Each row below holds a small network's activations on one record, seen along a few directions.
After each row come some of the record's fields: GOZ, PIFE, BULO, DIS, REBU, DETOF.
Not every record has every field; a missing one is written none.
The largest differences between rows may come from other fields.
Random noise pushes rows far along 2 fixed directions. That doesn't count. These rows show it; they differ only by the noise:
[-231   -2 -201 -197 -151 -133  136   53 -252   40  529 -235  521  -75
   41  110 -363  -64   66   -3 -157 -261]
[-189   59  -92 -230 -125  -86  117  109  -87   58  218 -153  318   -1
   97  146 -247  -43  -69   90   -5 -249]
[-146 -103 -174 -247 -175 -300  117  147 -297   44  646 -192  721 -193
   39  -70 -392 -173  154   -5 -276 -338]
[-170  111  -23 -246 -105  -38  106  136   25   70    2 -104  163   60
  133  189 -168  -18 -168  152  107 -233]

[ 373 -409  159  144 -244   97  170   15 -118   13  489  -98  417 -383
  -91  -97   -4 -159  328 -138 -350 -127]
GOZ: fafak / PIFE: zomad / BULO: none / DIS: kitig / REBU: tif / DETOF: sesis
[  34 -445 -156   17   44 -633 -142  181  145   28  298 -107  403  -67
  -28 -412 -132 -385  234   31 -101 -197]
GOZ: bidag / PIFE: rak / BULO: none / DIS: kitig / REBU: lames / DETOF: zeri
[-713  568 -470  346  134  201  129 -488 -247  -43  695 -256 -300  320
  -90  416 -472  532  -10 -459  -16  574]
GOZ: fafak / PIFE: mamo / BULO: gez / DIS: rolas / REBU: tif / DETOF: zeri
[ 440  -29  478  -60   47  361  147   44  342   55 -704  -64 -344  244
  212  266  751 -112   35  364  271 -205]
GOZ: fafak / PIFE: zomad / BULO: pefa / DIS: kitig / REBU: lames / DETOF: sesis
[-204  189  -64  -48  418   10 -275   74  499   25 -192  -95 -502  199
  248  114  141  -79   28  260  222 -143]
GOZ: fafak / PIFE: mamo / BULO: none / DIS: kitig / REBU: lames / DETOF: sesis
[ 272 -191  142 -354 -284 -413  -51  328 -165  -41  225  142  509 -417
   41 -256  146 -207   52  167  -70 -496]
GOZ: fafak / PIFE: vuka / BULO: none / DIS: kitig / REBU: tif / DETOF: sesis
[-103  531   66 -254   68  294 -216   45  307    7 -645  178 -678  333
    6  330  403  334 -655  369  598 -169]
GOZ: fafak / PIFE: rak / BULO: none / DIS: rolas / REBU: tif / DETOF: sesis
[-368  245 -305    6 -254  218  129 -196 -679 -223  539 -134  113  -29
 -142  200 -503  198 -266 -290 -135  -30]
GOZ: fafak / PIFE: vuka / BULO: none / DIS: rolas / REBU: tif / DETOF: sesis
[ 342 -321  198  164   74 -178  -82  215 -127  333  230 -191  294  114
   54  -80  306 -106  570  271 -321 -400]
GOZ: fafak / PIFE: mamo / BULO: pefa / DIS: kitig / REBU: tif / DETOF: sesis
[-129   -6  118  142  306   16 -133  -90  484  -65 -203  162 -433  109
   79  127 -127  208 -172  112  101  299]
GOZ: fafak / PIFE: fom / BULO: none / DIS: kitig / REBU: tif / DETOF: zeri
[-131   21   88  196  131  317   79 -255  116   -7 -213 -461 -356  412
   33  693    5  282  236  124  122  -35]
GOZ: fafak / PIFE: zomad / BULO: none / DIS: kitig / REBU: tif / DETOF: zeri
[-361   42 -306  311  105  -85   -2 -358   -2 -289 -183   56 -380  141
  -25  203 -401   46 -181 -241  -26  510]
GOZ: fafak / PIFE: vuka / BULO: none / DIS: rolas / REBU: lames / DETOF: zeri
[ -75  -31   21  261   93  494  213 -445  -48   95 -195 -177 -469  112
 -262  400  126  233   16 -341  164   54]
GOZ: fafak / PIFE: fom / BULO: none / DIS: rolas / REBU: tif / DETOF: sesis
[-350  405 -297   34    4  125 -178 -136  -62 -117  563  -62 -149   34
   72   30 -518  270 -252  -76  155  275]
GOZ: fafak / PIFE: mamo / BULO: none / DIS: kitig / REBU: tif / DETOF: sesis
[ 398   97  208 -278 -567  -47  106   43 -192  -20 -531  693  -50 -330
 -103 -437 -210 -189 -705 -112  151  220]
GOZ: fafak / PIFE: vuka / BULO: gez / DIS: rolas / REBU: tif / DETOF: sesis
[   7  336  -19 -159 -326  -48  -40   96 -352   -4  477   39  328 -266
  -84 -265 -127  -93 -187 -165 -255   87]
GOZ: fafak / PIFE: zoref / BULO: gez / DIS: rolas / REBU: tif / DETOF: sesis
[ 199 -195   52 -360   36 -603 -494  615  351  -52 -102  267  246 -165
  394 -690 -169 -298    2   10 -330  -62]
GOZ: fafak / PIFE: zoref / BULO: none / DIS: kitig / REBU: lames / DETOF: sesis
[ -48   63   37 -165 -228  124   46   -6 -305  -32 -185  170  -84 -184
  -94 -130 -206    5 -480    2  176    1]
GOZ: bidag / PIFE: vuka / BULO: none / DIS: rolas / REBU: tif / DETOF: sesis
[-241   26  249   37  491 -252 -179  252  517  112  -46 -128 -406   59
  176   44  267   84  152  197  156 -131]
GOZ: fafak / PIFE: mamo / BULO: none / DIS: kitig / REBU: tif / DETOF: zeri
[-232  214 -167 -193  247 -106 -227  167  201 -194  139   38 -126  110
  104  -11   20 -111 -166  152  286 -163]
GOZ: fafak / PIFE: rak / BULO: none / DIS: kitig / REBU: lames / DETOF: sesis
[ -56  -36  108  -68  206 -400 -283  492  289   25  -59  195   62   29
  177 -248   28 -158 -111  182   63 -398]
GOZ: fafak / PIFE: rak / BULO: none / DIS: kitig / REBU: tif / DETOF: sesis
[ 473 -390  346 -112   37 -523 -154  440  281   69 -186  269  206 -361
  159 -595  258 -127    8  339 -170 -387]
GOZ: fafak / PIFE: zomad / BULO: none / DIS: kitig / REBU: tif / DETOF: sesis
[  49  219  100 -410 -107 -161  -99  400   96   63   23  451   34   44
  132 -189   95  -44 -348  225   45 -231]
GOZ: fafak / PIFE: rak / BULO: gez / DIS: kitig / REBU: tif / DETOF: sesis
[ 133  -23  247   33  -97  106   22   42 -154  143 -244  185   97  183
  -90  -79  353 -208  -86  143  195 -224]
GOZ: bidag / PIFE: rak / BULO: pefa / DIS: rolas / REBU: tif / DETOF: sesis
[ -97 -109   53  234  286  159  -66 -212  283   15 -587  -22 -409  227
  109  238  199   31 -345   68   82  424]
GOZ: fafak / PIFE: vuka / BULO: pefa / DIS: kitig / REBU: lames / DETOF: zeri
[  37  -66   70  -59 -270 -339   38  231 -282 -185  186  208  258 -262
   22 -296  -42 -103  -32  116 -197 -295]
GOZ: fafak / PIFE: vuka / BULO: none / DIS: rolas / REBU: tif / DETOF: sesis
[ -38  279  120 -388 -133 -220  -70  180  194  -30  -10  403  131   13
  -20 -175  -29 -211 -351  122  152  -88]
GOZ: fafak / PIFE: rak / BULO: gez / DIS: kitig / REBU: tif / DETOF: zeri
[-185  -18 -285  -82 -147  110  -45 -241 -357    4  305  -64  187 -187
 -101   95 -381   82 -208 -178   12   -1]
GOZ: bidag / PIFE: vuka / BULO: none / DIS: kitig / REBU: tif / DETOF: sesis
[ 244 -315   36  254 -181   18  141 -132 -343  229 -225  -73  163  -42
 -224   63   37   86  -67 -125 -241  272]
GOZ: bidag / PIFE: vuka / BULO: pefa / DIS: rolas / REBU: tif / DETOF: zeri
[-238  244  150 -156  388 -502 -250  467  539   10 -402  209 -118   56
   84 -218   90  -79  -63  496  251 -156]
GOZ: bidag / PIFE: rak / BULO: none / DIS: rolas / REBU: tif / DETOF: zeri
[ -71  130  -84  157 -132  175   84  -79  110  161   16  150 -137   79
  -41  147  263   66  -99   13  250   54]
GOZ: bidag / PIFE: rak / BULO: gez / DIS: kitig / REBU: tif / DETOF: sesis
[   4  -22   11  388   42  419  271 -355 -200  -30 -127 -278 -317  258
   41  227  168  119  144   94  -70  204]
GOZ: bidag / PIFE: zomad / BULO: pefa / DIS: rolas / REBU: lames / DETOF: sesis
[-688  582 -281  203  177  493 -312 -355  243  -69 -160 -359 -501  419
  185  573 -251  458 -349 -180  390  438]
GOZ: fafak / PIFE: zoref / BULO: none / DIS: kitig / REBU: tif / DETOF: zeri
[ 545 -238  491  -32  -51  -60   30  327  226  301 -886  257  -81   28
  175   75  710 -189   72  385   91 -402]
GOZ: fafak / PIFE: vuka / BULO: pefa / DIS: kitig / REBU: tif / DETOF: sesis
[  -5   45   74   12   28  335  319  -60  175    1   39 -436 -191  190
  -48  266  442   69  117  152   10 -273]
GOZ: fafak / PIFE: fom / BULO: none / DIS: rolas / REBU: lames / DETOF: zeri
[ 116  215  394 -249 -200  -96  -79  513  188  -96 -220  116 -127  209
  176  -79  436  -34 -386  412  492 -608]
GOZ: fafak / PIFE: rak / BULO: none / DIS: kitig / REBU: tif / DETOF: sesis
[-234  107  -68 -309 -199  -62  -28  156  -33 -126   -5    1  122   54
  158   34    7  265  -70  228  218 -244]
GOZ: bidag / PIFE: vuka / BULO: none / DIS: kitig / REBU: tif / DETOF: zeri

Here are new rows. What are their fields?
[ -66   25 -132  -13 -229  170  233 -315 -309    4  241 -289   98   -7
 -181  202 -409   77  215  -77 -115  -52]
GOZ: bidag / PIFE: zomad / BULO: none / DIS: rolas / REBU: tif / DETOF: zeri
[  84  191 -186  -83 -390  113  228  -15 -273  -98  318   14   87   56
 -179   -5  112 -128  -77  -36   31  -34]
GOZ: fafak / PIFE: rak / BULO: gez / DIS: rolas / REBU: lames / DETOF: sesis
[ 433 -297  -75  472  229   38    6  -20  368   69 -387  -66 -131  -97
   16   77  168  -90  359   35   -7  174]
GOZ: fafak / PIFE: zomad / BULO: none / DIS: kitig / REBU: lames / DETOF: sesis
[ 362 -182  374  -22  -52  239  157   22    5  -23 -118   64 -102 -178
  -38  239  262  -32  276  -24  163  -33]
GOZ: fafak / PIFE: zomad / BULO: none / DIS: kitig / REBU: tif / DETOF: sesis
[ -92  140 -144  -79 -248  319  290  -92 -283  144   -4  240  -62 -238
 -141   63 -178   24 -282  -94 -142  240]
GOZ: bidag / PIFE: vuka / BULO: gez / DIS: rolas / REBU: tif / DETOF: sesis
[ 115 -195   49  176  109 -141  -37   50  138   80  -94   58  135 -258
   24 -292 -138 -112  -29  -15  -27  -92]
GOZ: bidag / PIFE: zomad / BULO: none / DIS: kitig / REBU: tif / DETOF: sesis
[-122 -122 -166  -28  133 -397 -216  261   64 -138  476  -52  366  -24
   91 -357  -84 -303   29  -22 -114 -310]
GOZ: fafak / PIFE: rak / BULO: none / DIS: kitig / REBU: lames / DETOF: sesis
[ 280 -375    8  194  -57   28  120   36   34  -86  252  -93   51 -192
   62  -70 -120 -176  257  -95 -260   89]
GOZ: fafak / PIFE: zomad / BULO: none / DIS: kitig / REBU: lames / DETOF: sesis
[  48 -265  123  400  317  -50 -107 -291  430   91 -288  -85 -235  -87
    7  216  132   69  315   21 -131  195]
GOZ: fafak / PIFE: zomad / BULO: none / DIS: kitig / REBU: tif / DETOF: zeri
[ 166 -113  186 -241   -8  -57   34    4  -11  -23   59  -16  232 -162
 -272 -159   11 -112  126   39 -113 -305]
GOZ: fafak / PIFE: fom / BULO: none / DIS: rolas / REBU: tif / DETOF: zeri
[-272 -157 -134   78  -35  298   38 -433 -257   19  105  -74  140  -21
 -107  237   40  256  123  -23  -15  342]
GOZ: bidag / PIFE: vuka / BULO: pefa / DIS: kitig / REBU: tif / DETOF: zeri
[ -85  125   27  -72 -191  -97  -88   65 -151 -132  182  100  162   42
 -128 -143   22 -147 -186  -42  101 -362]
GOZ: fafak / PIFE: rak / BULO: none / DIS: rolas / REBU: tif / DETOF: sesis
[   3   27 -230   77 -380  402  283 -314 -271   86  194   -5   19 -206
 -221  396  -24  116  -38 -201  -45  179]
GOZ: fafak / PIFE: vuka / BULO: gez / DIS: kitig / REBU: tif / DETOF: sesis
[-321  -76 -201  233  303  133   86 -127  215   51 -303 -266 -630  530
 -128  497  106  181   17  -77  350  171]
GOZ: bidag / PIFE: rak / BULO: none / DIS: rolas / REBU: lames / DETOF: zeri
[ 443 -213  173  107  117   19  115   22  113  154 -582  128 -202  185
  104  -93  532   60   24  279  -55   11]
GOZ: bidag / PIFE: zomad / BULO: pefa / DIS: rolas / REBU: lames / DETOF: sesis
[ 308   33   38   10  194   42  195  -75 -222   76 -129  -40  187  -92
  -56 -157  314  -87  159  -57   56   10]
GOZ: bidag / PIFE: zomad / BULO: pefa / DIS: rolas / REBU: lames / DETOF: sesis
[ -15  356   35 -294 -373  150  252   49 -414  -98  -72  414 -125 -129
  -61  -28 -152   82 -514 -126   62  132]
GOZ: fafak / PIFE: vuka / BULO: gez / DIS: rolas / REBU: tif / DETOF: sesis
[-153  172   -1  -22 -157  427  163  -91 -538  -47  328 -131  248  191
   21  393  -21   78 -183 -102  -55 -164]
GOZ: fafak / PIFE: vuka / BULO: pefa / DIS: kitig / REBU: tif / DETOF: sesis
